Each row below holds a small network's activations on one input, seen along a few directions.
In each table, some parts of the input vary, and every possible input appears once, in random order.
A made-up example of a description, with smaller parts first: one of 6 places along a line, together with either a single point or one of 9 places around a ring or (one of 2 separate values, together with one of 8 places around a ring).
Shared parts are said once, and a part with two or three values counts as separate values.
(in the rows, 128 means zero)

Other details of the inputs shift rows strongly along two fixed directions, in all tables alike. That doesn't count.

Rows:
R1: [148  63  78 171  90 119 104 164 150  84 101]
R2: [135 142 169  85 189 149 145 118 110 157 133]
R3: [126 185 148 131 158 142 146  87 134 137 138]
R4: [124 185 152 104 135 105 126 114 134 167 131]
R5: [ 97  18 196 126  11 159 170  69 126 173 150]
R6: [152  13 197 105  30 179 156  67 126 181 122]
R7: [158  21 196  96  34 201 156  57 115 153 145]
R8: [111 183 136 125 141 125 143 108 142 178 122]
R9: [120 177 149 139 154 120 146  97 147 166 115]
R10: [ 84 149 152 103 170 127 168 107 115 144 172]
R11: [115 180 163  95 151 129 127 106 139 135 125]
R12: [133 203  21 162 229  65  93 232 110  90 110]
R13: [146 143 168  89 178 118 152 121 111 172 124]
R14: [113 173 147 101 145 105 135 101 158 160 113]
R15: [151  70  93 165  97 142  96 169 131  59 113]
R16: [154  71  77 162  95 140 103 154 137  54 125]
R17: [ 91 149 166 109 161  99 166 124 111 163 151]
R18: [114 191 152 119 147 149 135 113 123 154 133]
R19: [118 192 136 116 145 146 144  98 129 150 145]
R20: [107  40  90 157 108 133 116 185  94  74 147]
R21: [133 184 163 137 149 113 145 104 130 157 118]
R22: [110 177 138 106 140 111 127 106 151 177 128]
R23: [124 199   6 136 239  79  78 214 123  67 137]
R24: [152  72  86 148  74 103  92 169 127  79 104]
R25: [145  72  70 142  85 131  93 152 131  58 124]
R26: [139  76  78 150  81 139  78 172 118  80 127]
R27: [136 179 168 119 150 108 145 110 148 147 116]
R28: [148  75  89 184  96 148  96 163 114  69 114]
Each input here is: one of 4 places along a line, together with either one of 2 separate values or one of 5 places around a ring.
- The inputs of R3 and R9 match in every part but the place on the line of 4. If R25 is changed in the same way as R3 into R9, which row does it become? => R14

Rows:
R29: [122 119 112 137 129 120 126 147 119 129 129]
R30: [ 97 192 176 100 169 117 161  93 137 175 142]
R31: [133 116 114 124 132 116 120 145 126 124 122]
R32: [134 115 114 133 135 118 124 144 127 126 119]
R33: [102 193 171  93 167 117 157  93 136 179 141]
R34: [122 122 115 135 134 131 125 137 124 106 136]
R35: [132 139 109 145 114 113 113 137 140 121 115]
R36: [129 123 113 136 133 135 122 141 117 116 133]
R37: [141 119 115 131 139 134 121 139 125 114 124]
R38: [140 120 115 123 136 131 116 140 125 111 126]
R39: [127 123 111 129 132 132 121 138 123 110 136]
R40: [132 115 118 138 135 117 128 144 125 123 120]
R41: [137 143 108 143 117 129 111 133 138 109 118]
R42: [145  54 201 125  20 183 149  61 130 149 132]
- The inputs of R37 and R32 match in every part but one. If R36 is changed in the same way as R37 into R32, which row does it become? => R29
- Describe the family of inputs behind these rows. => one of 2 separate values, together with either a single point or one of 6 places along a line

Rows:
R43: [145 115 112 138 104 117 111 136 142 115 110]
R44: [124 178 143 131 139 118 134 115 140 151 121]
R45: [143 125 112 152 104 137 113 135 131 108 119]
R46: [120 150 154 101 158 134 143 114 120 146 140]
R47: [116 149 156 115 159 136 152 106 126 144 141]
R48: [126  94 119 135 122 138 128 138 117 106 138]
R49: [138 194  65 145 215  94  99 183 133  90 107]
R50: [121 146 148 108 162 121 146 120 124 162 131]
R51: [132  88 116 129 120 126 127 146 116 126 127]
R52: [151 119 112 136 107 130 109 131 140 105 113]
R53: [123  92 115 143 122 125 135 143 120 119 130]
R54: [129  96 119 129 123 136 123 143 115 107 139]
R55: [120 101 190 117  27 158 142  60 147 166 134]
R56: [116 178 141 113 137 132 129 104 143 140 134]
R57: [128 173 147 125 143 116 130 113 144 149 113]
R58: [128 122 106 150  97 121 113 135 133 117 123]
R59: [127 148 152 105 163 136 144 111 123 153 136]
R60: [124 150 152 101 162 135 144 114 122 150 137]
R61: [134 126 106 148 100 135 111 131 131 106 126]
R62: [123  91 119 132 118 123 127 146 116 118 134]
R63: [128  89 118 128 117 123 127 147 114 122 130]
R64: [120  91 116 138 119 123 131 145 118 117 133]
- Describe the family of inputs behind these rows. => one of 2 separate values, together with either one of 5 places along a line or one of 6 places along a line
- The inputs of R47 and R53 match in every part but the choice among 2 separate values. If R56 is changed in the same way as R47 into R53, which row does it become? => R55
- Which other rows does R55 become when the place on the line of 5 takes its other values? List them by row number. => R43, R44, R57, R58

Rows:
R65: [127 181 145 113 156 125 137 103 138 153 125]
R66: [136 104 109 143  92 134 116 131 132 107 127]
R67: [119 182 146 117 151 127 140 102 137 151 132]
R68: [140  80 121 139 116 135 125 139 119 111 130]
R69: [134 104 112 141  93 130 113 134 135 104 126]
R70: [131 125  95 125 159 118 119 166 117 113 128]
R71: [122 166  56 138 224  85 110 202 106  89 131]
R72: [128  89 114 132 104 138 125 145 116 114 135]
R73: [129  88 113 145  97 111 124 145 128 131 117]
R74: [133 157 129 120 141 123 128 118 138 134 124]
R75: [104 167 147 120 151 103 148 119 135 167 130]
R76: [136 105 115 152  97 140 114 138 126 111 123]
R77: [135 104 111 151  97 139 115 135 126 109 123]
R78: [133  82 113 127 110 136 115 139 120 118 129]
R79: [128  83 119 139 113 139 131 139 120 104 130]
R80: [128 169 141 113 147 120 130 114 142 140 125]
R81: [131 119 100 132 168 119 126 160 121 103 123]
R82: [120 137 138 124 158 126 140 124 123 132 140]
R83: [131 116 194 111  63 152 140  71 142 157 125]
R84: [122 118 193 115  61 153 141  70 141 154 132]
R85: [127 180 149 117 155 129 137 108 136 154 123]
R86: [130 168 146 124 148 130 132 118 134 146 123]
R87: [107 163 146 101 165 127 140 112 127 155 142]
R88: [140  86 120 133 108 131 123 143 110 114 129]
- The inputs of R82 and R68 match in every part but one. If R71 is changed in the same way as R82 into R68, which row does it become? => R88
- Describe the family of inputs behind these rows. => one of 2 separate values, together with either a single point or one of 5 places along a line or one of 6 places along a line
- Which other rows does R81 become when the choice among 2 separate values takes its other values? List them by row number. => R79
